A small network was shown many inputs. Here are its activations along a few directions, one row for each input.
Each table varies a few parts of the input and shows all the possible inputs, shuffled.
A made-up example of a description, with smaller parts first: line(4) and (point or ring(9) or (values(3) and ring(5))).
Shared parts are said once, and a part with two or three values counts as separate values.

Other details of the inputs vary at random and push rows far along three fixed directions, the same in every table; ignore that.

Table:
R1: [-16 -14 -39 -18  -1  40   7 -48  13 -12 -25]
R2: [ -2  33  16  -8  18 -21 -27  23   2  -5   1]
R3: [-30 -22 -12  58 -36  23 -11 -16  -2  32  51]
R4: [  1 -23   1  -8  -6 -22  37   8  -5 -10   4]
R5: [  0  13  -1  16  11  11 -24 -21 -12   5  -5]
R6: [  6 -19   8 -29   0 -13  14  23  11 -23 -15]
R7: [  5 -19  -2  -8  -8 -11  23   3  -3 -12 -19]
R8: [  9  27   5  -3  11  13 -32 -24  -7   0 -26]
R9: [ -3   4  13  30  -6 -16 -15   5 -15  21  24]
R10: [  1  17  -1   5   8  11 -35  -7   6  -2  -3]
R11: [-12 -16 -40 -18  -1  31  -3 -42  14  -7 -35]
R12: [  0 -14 -32 -10   0  26  19 -43   3   3 -32]
R13: [-10 -25  -7 -14  -9 -16  28  11  10  -8   9]
R14: [ 12 -22 -11 -14 -16   0  33  16 -18  -2   4]
R15: [ -2 -27   5 -10 -15  -5  30  20  14  -3   7]
R16: [ -9 -31  -3  15 -33  -9  45   0  -5   3  18]
R17: [ -5  -3 -22 -33   0  25   5 -32  17 -19 -32]
R18: [ 10  28   3 -15  15  -4 -32  32 -12   4   7]
R19: [ -1   8  17  33   3  -5  -6  10 -13  22  27]
R20: [ 23 -20  24 -14   5 -32  42  42   1 -18   4]
R21: [ 11  35  16   1  22 -12 -20   9  -7   6 -14]
R22: [-23 -13   3  49 -28  -2  -3  11   1  41  57]
R23: [  0  22  -6   6  11  24 -30 -16  10   9  -3]
R24: [  3 -25  12 -14  -8 -26  34  36  12 -21  20]
R25: [ -8  23  -7   7   4  14 -25  -7   8  14  -7]
R26: [ 10 -15  13 -23  14 -26  35  22  -6 -26  -7]
R27: [  5  30  16 -13  21 -19 -37  24   3  -7 -15]
R28: [ 10  37  22  -8  20 -11 -24   1 -11  -5  -9]
R29: [ 18  34  26  -5  24 -10 -21  13  -7   1 -12]
R30: [ -1  14  13   8  16  -7 -20  21   3   9  16]
R31: [-14  -3  -7  51 -33  22   2 -33  -9  27  44]
R32: [ 10 -13 -24 -12  -2  26  10 -40   3 -18 -34]
Description of these inputs: values(2) and (point or (values(3) and ring(5))).
Which other rows does R4 become when the values(2) part takes its other values? List them by row number.
Answer: R13
Which other rows does R13 become when the ring(5) part takes its other values? List them by row number.
Answer: R1, R2, R17, R24

Table:
R33: [-12  -5  -9  -6 -13  -5   4   5   1   0  10]
R34: [  0 -18   5   8 -16   1  15 -20  -2  -4   5]
R35: [ -3 -19 -18  -4 -18  17   2  -2   2  -1   8]
R36: [-15 -10 -14  11  -4  23  -1 -36  19  11   1]
R37: [ -5  15   6   8  -1   0 -39   6   6  21 -15]
R38: [ -9 -10 -10  -5 -24   7  10  -2   6  -2  10]
R39: [ 14 -14   9   5  -2 -15  23  32 -10   9  22]
R40: [  5 -11  -7   1  -7  -4   7   5 -19   4   9]
R41: [  2  -8 -10 -28  17  -1   5  18   2  -9 -12]
R42: [  4  12   8   4   3   9 -23  19   0   8  15]
R43: [ -4 -20  24   3 -11 -25  11  23   7 -10  25]
R44: [  4 -10 -11 -29   9  -7  -1  16  -1 -15 -10]
R45: [  4  -6  -3   2 -20  12  24  -6  -3   5   5]
R46: [  0 -17   0  10  -4   3  21 -20   5   5   3]
R47: [ -4  27  -1   1   9   5 -22   2   7  14   6]
R48: [  4  -4   9 -23  12   1   2  -4  19 -20 -19]
R49: [  6   0   0 -13  21 -13  16   4  -3 -18 -26]
R50: [ -2   2 -21  10 -12  25  12 -30  -1  17  -1]
R51: [ -1  27   6   6  11  -7 -12   4 -15  15   6]
R52: [ 15   4   2 -11  10   3  11  -5   3 -20 -28]
R53: [  3  -1   1 -18  23  -5   8 -17   0 -12 -27]
R54: [  0  17   8  18   7 -15 -16   2 -14   0   5]
R55: [ -3  -3 -21  22  -6  25   9 -35   3   9  -7]
R56: [  1  -8  10   1 -14 -28  22  24 -15   1  20]
R57: [ 5 -9 16  9 -5  0 13 -8  1 -2  5]
R58: [-13 -11  -1  10   0 -10  10  13   7  -2   9]
R59: [  1 -18  -1   6  -7  -5  11  28   5  11  28]
R60: [ 12  21   2   5   4   9 -27  -2 -19   7   3]
R61: [ 13  11  -5 -26   2   2   5  -9  -6 -15 -25]
R62: [-11 -11 -11  12 -11  12   2 -42  -5   4  -2]
R63: [ -1  21   2  14  14  -1 -22   3  11   5   3]
R64: [ -5  -9 -26   9  -6  27   6 -25 -13  16   0]
R65: [ -1  25  10   1   0   5 -21  11   5   7  10]
R66: [ -3  18   9  12   2  -5 -28   6   3  -6   6]
R67: [ 15  -5   1 -20   4  -7   3   2   0  -2 -48]
R68: [ 15  21   9   7   8  13 -21   7 -15  10   5]
R69: [ -9  15   4  11   7 -11 -27   6   0  -4   6]
R70: [ -5   4  -9 -32  15  -3   7   8   8 -10 -19]
R71: [  4  -7   7  12 -13  -8  12   3  -6  -9   4]
R72: [-13 -21  16   8 -11 -26   9  17   4  -2  28]
R73: [ -2  22   8  13   7   9 -27   1  10  -2   1]
R74: [ -7  -8   4 -23  21 -10   6   1  13 -15 -17]
What is each input in this table made of?
Answer: values(2) and (point or (line(4) and ring(5)))
Changing only the values(2) part turns R44 into R40. The same change can be made to R73. Which row results?
Answer: R52
Changing only the values(2) part turns R67 into R37. The same change can be made to R61. Which row results?
Answer: R38
Which other rows does R43 become when the ring(5) part takes its other values? List them by row number.
Answer: R36, R48, R72, R74
Which other rows does R33 become when the ring(5) part takes its other values? List them by row number.
Answer: R38, R47, R65, R70
Which other rows does R69 become when the values(2) part takes its other values? List them by row number.
Answer: R54
